These are the activations of a small network on made-up records, seen along a few directions, one row for each record.
After each row come some of the record's fields: L, H, D, S.
The largest differences between rows may come from other fields.
Strong random noise was added to every row along 18 fixed directions; ignore it. To show where, here is one row again and again, with new noise each time:
[ 303   15 -161  764 -611 -103 -251 -264    8  -66   19 -244  -15 -192
  455  -18  225 -141 -371 -228  117 -255  -55 -161 -524  -29  -60  -26
    2  229   62  -53 -396]
[ 176  191   34    1   81   32    2    5 -507   53   90  231 -542  303
 -229 -184  290 -150  -19  132  133  155  206 -101  -28  -35  -28 -108
  212  110 -249 -103 -278]
[ -52   38  -60 -440   66  180  143  340  -96  -33  106   -6 -261 -383
  -29  104   45  -68 -362 -280 -234  511 -178  154  135  234 -140  388
 -110 -434 -654    3  254]
[-109 -181 -124 -181 -349   -9  277 -332   12   25 -294  137  185 -104
 -245 -658 -225 -288 -133   91  -94  -96  151 -265   80  327 -531 -120
 -216  141  149 -121 -165]
[ 534  144 -149  196 -323 -147   99  303  114  139 -129  -54 -114  -70
 -317  596   40  378  130 -656 -484  113  106    1  357  423  -41  264
   27  201  -27 -532  380]
[  49 -459   34   85 -145   -6 -291 -173 -356  132 -171  143  264 -477
  180  -33 -639   71  116  364  289 -144 -486 -479 -381  636  250 -471
  -61  284  -34  244  356]
[  12 -244 -226  -75  274  -90   79   98 -138   41  -54 -329  340  343
 -316 -129  -59  -46   26  -73 -434 -102 -468 -123 -152   73  243 -275
  285  238  -85 -291  246]
[ 277  191   64  190   60   50   62  162  159 -303   15 -235  136 -197
  343  270  375  287 -440  -30  329   49  236  183  325 -126  149  468
 -371  -86 -149 -129 -151]
[ -13 -306  296  -20   28  -67  189  100 -312  160 -123    4  535 -388
   70 -184  -42  126 -293   73  404  -67  114   85 -118 -159  234  -29
   30  344  530  133  242]
[ 315 -262   52  209  177   36 -659  323 -462  316  -92   60 -507 -234
  169   70  -50 -235 -246   88 -151  326 -222   88  161  334  386   84
  163 -197 -728   91  296]
[ -16 -154  -57 -400  157 -100   39 -114   13  195 -361  -82  446   65
 -254  -62 -263 -453 -103  -77   64  -53 -289 -113  474  364  -54   85
  136 -182  -93 -197   25]
[-226  215   35  -68   30   31 -189   94 -365 -289   10  172  126 -218
  351 -315 -499  364  232  227 -260 -152  134  263 -280 -385  -48 -207
 -168  288  163  109   47]
[-345 -259 -113 -286  -77  244  363   81 -112 -479   64  126  140   23
   53  332   -5 -112  211  454 -117  -37    8 -134  -68   52  402  313
  -54 -530   24   60  358]
[ -37  -46  -85  -23  -10 -363   24  161  122  -33  -28 -425 -136 -170
   58 -100 -281 -371  112 -414   44   96 -238  -64  169 -265   24  185
   53   86 -208   94   15]
[ 141  225  202   29 -156  220 -783 -115  -12  134   -6  199  -98   26
  216  114  -44  279  230  -76  -96  382  233   55  259 -102  356   91
   59 -154  -59   94  -60]
[-112 -523    9   76  423   47  380  253 -314 -246  -21  178  -71   99
  148  -72  340 -103  -84  616   72  -63  229  203 -100  148  416  172
  124 -271    8  213  271]
[  94  -17  -19 -194  -64  158   11  370 -196  266 -154 -156 -204 -251
 -466   25 -236 -130  219 -384   42  315  101 -216  312 -213   10   10
  283  218 -111 -453  437]
[ 249  449   -7   75  -92  167 -433    8 -484   43  127  420    3  270
  188  453  174  420  -59   14 -416 -172   80  401 -265    0  109 -242
  273   31   68 -183 -109]
[  38  -56   20  -41  269    5  118  166  444   49  190 -188  270  221
  -51 -112  466  621  -39 -253 -169  184  209  332  -18 -272   54 -177
    5  216  101    0   93]
[ 185  -46  -27  121  239 -303 -153  200  -69  192   -5  397 -419  111
   -3  151  -93  237  482   34 -120    0   36  179  -41  503 -162 -237
  105   29 -423  130  177]

[ -84  154  -21  -70   57   69  -49 -169  195 -250 -295   74  262 -284
   80 -421 -502  484  266 -188 -575  447   25 -101  176  662 -218  525
 -420 -149  -43   -1   26]
L=l3 H=h2 D=d1 S=s3
[   6  229   44  103 -328 -117 -136  -52  291  -31 -234   34  162 -326
  342  427 -395   12  407 -337  161 -273  368  254  355 -285  -45  172
  146   38  756   38  -45]
L=l3 H=h2 D=d3 S=s3
[-225  -48  179 -141  208 -152   21  144 -190 -109  105  218 -114 -218
  332  191 -405   74  365  160  191  -54  -38  221 -157  -88  317  -95
  157    3  317  486  278]
L=l2 H=h3 D=d3 S=s2
[  93   77  -89 -111 -189  438 -228   70  271  104   20  -92  -63 -118
 -190  175   18  487  319 -352 -176  450  189 -152  179  -73  111 -109
  149  119  145 -160  207]
L=l1 H=h2 D=d2 S=s3
[-268   26  129  -60  278  421  -89  -26   10   65  -27  384   59    1
 -136 -184  233  131  202  129  170  355  153  -21 -390  420 -258  216
  136 -511 -348 -119   -7]
L=l3 H=h2 D=d2 S=s2
[-212  -72   12 -488 -259   76  233  -79 -175 -165  213  -62   23 -204
   12  231 -221 -202 -226  173  255 -136 -231 -158  -25 -297  212 -184
   -8   52  294  308  -12]
L=l1 H=h3 D=d3 S=s2
[ 358 -191  188  177 -256 -200   32  -46  -34  792 -219  269  -50 -134
 -444  219  135    6  153 -666  108  347   -1 -157  -15  699 -113    0
  545  104  214  -82  265]
L=l3 H=h2 D=d1 S=s1
[ -37  194  194 -130 -163 -326  334  -65  -32  -69  206  340  134  211
 -354  365  141  199  137   45  -99  -39 -140 -152 -135  385 -139  351
 -425 -206 -180   -1    6]
L=l3 H=h2 D=d3 S=s2
[   0 -164 -136   99  -88   52 -169 -126   74  105 -193 -137   59 -171
   46 -142 -176 -287  -18   72  465 -159 -159 -262  -23   83 -244 -233
   56   69 -195    2 -193]
L=l1 H=h2 D=d2 S=s1
[  63 -371  115 -417 -765  116  283 -231  -28  180  243  168 -261    2
 -660 -142  204   52 -476  215 -415  272   63 -526  205  234  111 -208
 -551  227  212  234  255]
L=l3 H=h2 D=d1 S=s3
[ -52 -313  130  -74  -82  -94  -93 -210  363    0  -77  134 -227 -200
  119 -431  -91  -45  -52  204  191  224  269  -98  346  305  -33   59
 -359  -60  -21  542 -169]
L=l2 H=h3 D=d3 S=s2
[-133 -311  -50    9   76   29  -89 -100  157  -88   85  -58 -209  302
  -33 -273   77  -69   57  359 -419   66   42  -28  191 -119  352 -142
  -80   17  133  271   52]
L=l3 H=h2 D=d3 S=s2
[  63 -190  157  360  -72 -280   34  -94  238  193 -393 -229  468 -504
  180 -406 -204  -64  -82 -404  194   28  150   81  157   90 -128  372
  -24  221  581   45  -34]
L=l1 H=h2 D=d3 S=s3
[ 131  211  169   47  146 -243   23  265 -168  -11  -46    3  -23 -411
  511  135  -57  -67 -484 -205  208 -169  154  644  282 -287  -56  295
  -42   39  165  211  -62]
L=l2 H=h3 D=d1 S=s1
[   8  134   54  189  -76 -175 -154    0 -157  180 -141   66  265   25
  111  205  -68 -304  -20 -180  116 -280  -76  185 -153  -47 -143  187
  272 -173   71 -219 -115]
L=l1 H=h3 D=d3 S=s2
[ 221  115   96  295 -437 -316 -209  140 -710  252   56  574 -390 -286
  163  155 -303  205   42   44 -389 -265  -22  230 -496  232 -219 -283
  -46  366  -11  214  179]
L=l3 H=h2 D=d2 S=s1
[ 184  172   67  203  407  164 -289  139 -152   95 -100 -179 -248   -1
 -158 -597 -130  200   90   12   45  329  109 -176  109 -135   17 -158
  -66  419 -345 -342   26]
L=l2 H=h3 D=d2 S=s2
[-310 -248 -191 -218  495 -272  418   85  -21 -253 -230    7  388  -38
   85  163 -445 -272  250  392  342 -506 -429    6   13  322 -126 -116
   53 -181  -80  162   52]
L=l1 H=h2 D=d1 S=s1
[  67  -35 -128   -4   57 -177  337  -86   64  121 -223  -29 -157   -7
   14 -133  115 -702 -320 -131  432 -308  155  170  301  -27 -455  -52
  292  -30  114  -77 -341]
L=l2 H=h3 D=d1 S=s1
[ -21   30  -19  -49  -10 -127   -5 -260   63  -73  -65  148   32  256
   46 -246 -236  160  300   73 -273  -35   90  -42   92  152   24 -187
  -69  164  217  114  -74]
L=l2 H=h3 D=d3 S=s1
[-150  -55  510   29  112 -318 -312 -267 -150  229  -44  137  596  276
 -226 -124 -267  228  558  311  299  -97 -116 -297 -138 -116  446  -58
 -110  241  444  204   42]
L=l3 H=h2 D=d3 S=s3
[ 192  115  269  403 -178 -535 -286  196 -397   59  124 -136 -214  -26
  -51 -454  -34  -30 -303  263 -211 -104  -77  -27   -8 -447  -37  182
 -726  398 -451   -1 -116]
L=l1 H=h3 D=d3 S=s2
[  97  115  234 -136 -528  351  -30 -248   18  -35 -143  289  308   -4
 -168  270  243  143 -225  131   58  142  578 -115  434   60  194  447
 -264 -284  381 -258   13]
L=l2 H=h3 D=d3 S=s1
[ 210  106   11   93 -126   22  -49 -232  404 -158 -292 -107  624 -162
  226  203  -48  318 -177   33  182 -185  138   12  520  251  -31  255
 -411  -32  247 -210  -80]
L=l2 H=h3 D=d1 S=s1
[ -55    1 -245  185   43  239  356  -50  -84 -392   16 -234 -334 -153
  364 -256  320 -527 -466   23  163   27   65   53 -191  -63  -94  351
  150 -331  -66  -16 -357]
L=l1 H=h3 D=d2 S=s3
[  68  106 -137 -148  103  121  -57    2  157   80  -72  -52    5  -65
   78 -101   12  107 -170 -458 -371  294 -124  200   51  341 -234  116
  143 -152 -261  -66  -52]
L=l3 H=h2 D=d2 S=s1
[ -59 -211    1  331   23 -128  301  111  150 -331  160 -113  159 -250
  256 -277  -11  702  -45  150 -330 -104   56  151 -393  -20   93  -57
 -440  434  354  317  210]
L=l3 H=h2 D=d3 S=s2
[-177 -278 -125 -260 -216  473   98 -146  117  -87   -7    9  341 -297
  139  373  -99   27  -96  201  110  -99 -159 -214 -153  194  220 -208
   98 -249  280   42  311]
L=l3 H=h2 D=d1 S=s3
[ 230  141  -37  556  172 -326 -157  122  366 -123  -57 -154  -39  269
  120  -30   58  441  330  -94 -185 -181  285  225  106  -70  -64   56
 -216  278   33 -149 -142]
L=l1 H=h2 D=d3 S=s3
[  -1  359  -87 -174  428 -313  -97   31  327  180 -176  -36  122  518
 -213  111   77 -227  173 -239  -70 -224   17  392  483  -69 -426   68
  204 -234 -296 -315 -301]
L=l3 H=h2 D=d1 S=s1
[ 122  -28  -65  490 -136  123 -289   17 -241   53 -334   18  249  -92
   58  -97 -243   86  178  305   68 -463  141 -147 -134  -74  -59 -297
   40  352  177 -478  119]
L=l3 H=h2 D=d1 S=s1
[ 136  445  192  249  294 -282 -158   85 -452  125 -189 -115  437  169
  -46 -136  -22   41  -29 -365 -107  -84 -104  237 -155 -243  -29  307
  301  259  225 -358 -247]
L=l3 H=h2 D=d1 S=s2
[ 150  215  135  177   85 -167 -309   -1  225  273   74  228 -127  -27
 -104  -79   91  416  147  -64   91  126    6   13 -244  380 -534 -207
 -355   67 -632  -54 -119]
L=l3 H=h2 D=d1 S=s3

Here are new rows. What are their fields?
[-182   -6  101 -293   29  116   31  -51 -100  118  -13  124 -476   88
 -400 -271  -14 -551  164  337  395  203  203 -348  399 -266  -80  -36
  -54 -162 -244   10 -156]
L=l3 H=h2 D=d3 S=s3
[-254  116  206 -520 -232   35  332 -273 -391  254   30  652 -244  -45
 -307 -265  -21 -380   55   65  332  138  256 -129  -86  154 -402 -107
  240 -101  299  239 -212]
L=l2 H=h3 D=d3 S=s2
[ 453 -323 -181  301   64   21  -69 -127    7  225 -193 -101 -712  338
 -341 -423  270 -284  -27  304  306   69  251 -440  539  213   40 -501
  112  466 -117  -23 -303]
L=l1 H=h2 D=d2 S=s3
[-246  110  -31 -216   29 -145 -263  130  285   51  353 -103   77   67
  163  -58   76  109 -240 -220 -613   58 -358  400 -281 -258 -201  -46
 -259 -284 -547  211   76]
L=l2 H=h3 D=d1 S=s3
[ 121   61   56  163   44   40  174   88 -306 -293 -152 -215   16 -408
  105 -240 -190  207 -150  198  455   52   85 -266  188 -126   85  127
 -310  429  121  -16 -114]
L=l1 H=h2 D=d1 S=s1
[  18 -275   37   32  490 -191 -112  212 -130  293 -356  -17  309 -122
   35  -79 -220 -205 -175   27  -54 -240 -152  379  167  321  -37   32
  223  -15   69  -31  175]
L=l3 H=h2 D=d3 S=s3
[ 232 -237  156 -169  406 -432  572  194   11   15 -112 -324  128 -279
 -264 -508   22  201 -527 -129  180  318 -156  -72  441  428 -113  306
 -570  433 -148  195   -4]
L=l1 H=h2 D=d2 S=s3
[ 381  536 -166  129 -170  226  137 -192 -381 -380   40   81 -376  149
   66   45  226  150 -437   56 -163  -56  127  -72   49  250  -95  146
 -118  162   16 -257 -556]
L=l3 H=h2 D=d2 S=s2
[-117  254  -47 -124  196  121 -343   91  202   71  382  146 -172  212
  146  639  196  241  266   58  -27   44 -291  186 -304  -73   27 -265
   97 -448 -604  103   73]
L=l3 H=h2 D=d1 S=s3
[ -52 -174  289 -164  183 -356  194  234 -309  183 -101  -13  156 -304
  -47 -145 -348  -59  -74 -184   87   83  -89  165   84  -32  180  250
   54  244  279  295  262]
L=l3 H=h2 D=d2 S=s2
[-146  -11   54 -202  162  114   18  110 -166  -29  122   54  228  160
  -36  214   60  191   55  168 -105  -72  -46  197 -175 -285  330 -155
  237    1  225   69  122]
L=l3 H=h2 D=d2 S=s2
[ 101  -70 -162  232 -184   60  220  156  162 -455  190 -432 -282 -169
  122    5  141  190 -221   80  -67   27   64 -167  -35 -254  150  147
 -442  235 -182  -18   60]
L=l3 H=h2 D=d2 S=s1
[  22  249 -114 -246   66  349   20  -83 -306 -189  -48  190 -200 -150
  229  115 -212  -87 -135  116  -90   43   71  116  173  103  128  -23
  158 -126  199    8    0]
L=l2 H=h3 D=d2 S=s3
[ -80  -91 -282  -63  460  -78  217  319  -31  -73 -297    6  187   58
 -136 -189 -140 -294 -215  556 -115 -610  -57  265  333  108 -560 -105
 -323 -121 -541 -498  104]
L=l1 H=h3 D=d3 S=s2
[ -77 -200  312    3  257   39  157  351  -81  500  230  358   34 -307
 -103  158  456  321 -199  148  402   75  101  333 -458   17 -208 -287
    2  -25 -143  160  374]
L=l3 H=h2 D=d3 S=s3
[  16    1 -106 -195  271  171  191   71  222 -298   18   61 -126 -127
   35 -127 -112  513  -49  231 -255   83   93  119  234  355 -127 -131
 -426   94  -75  101   51]
L=l3 H=h2 D=d3 S=s3
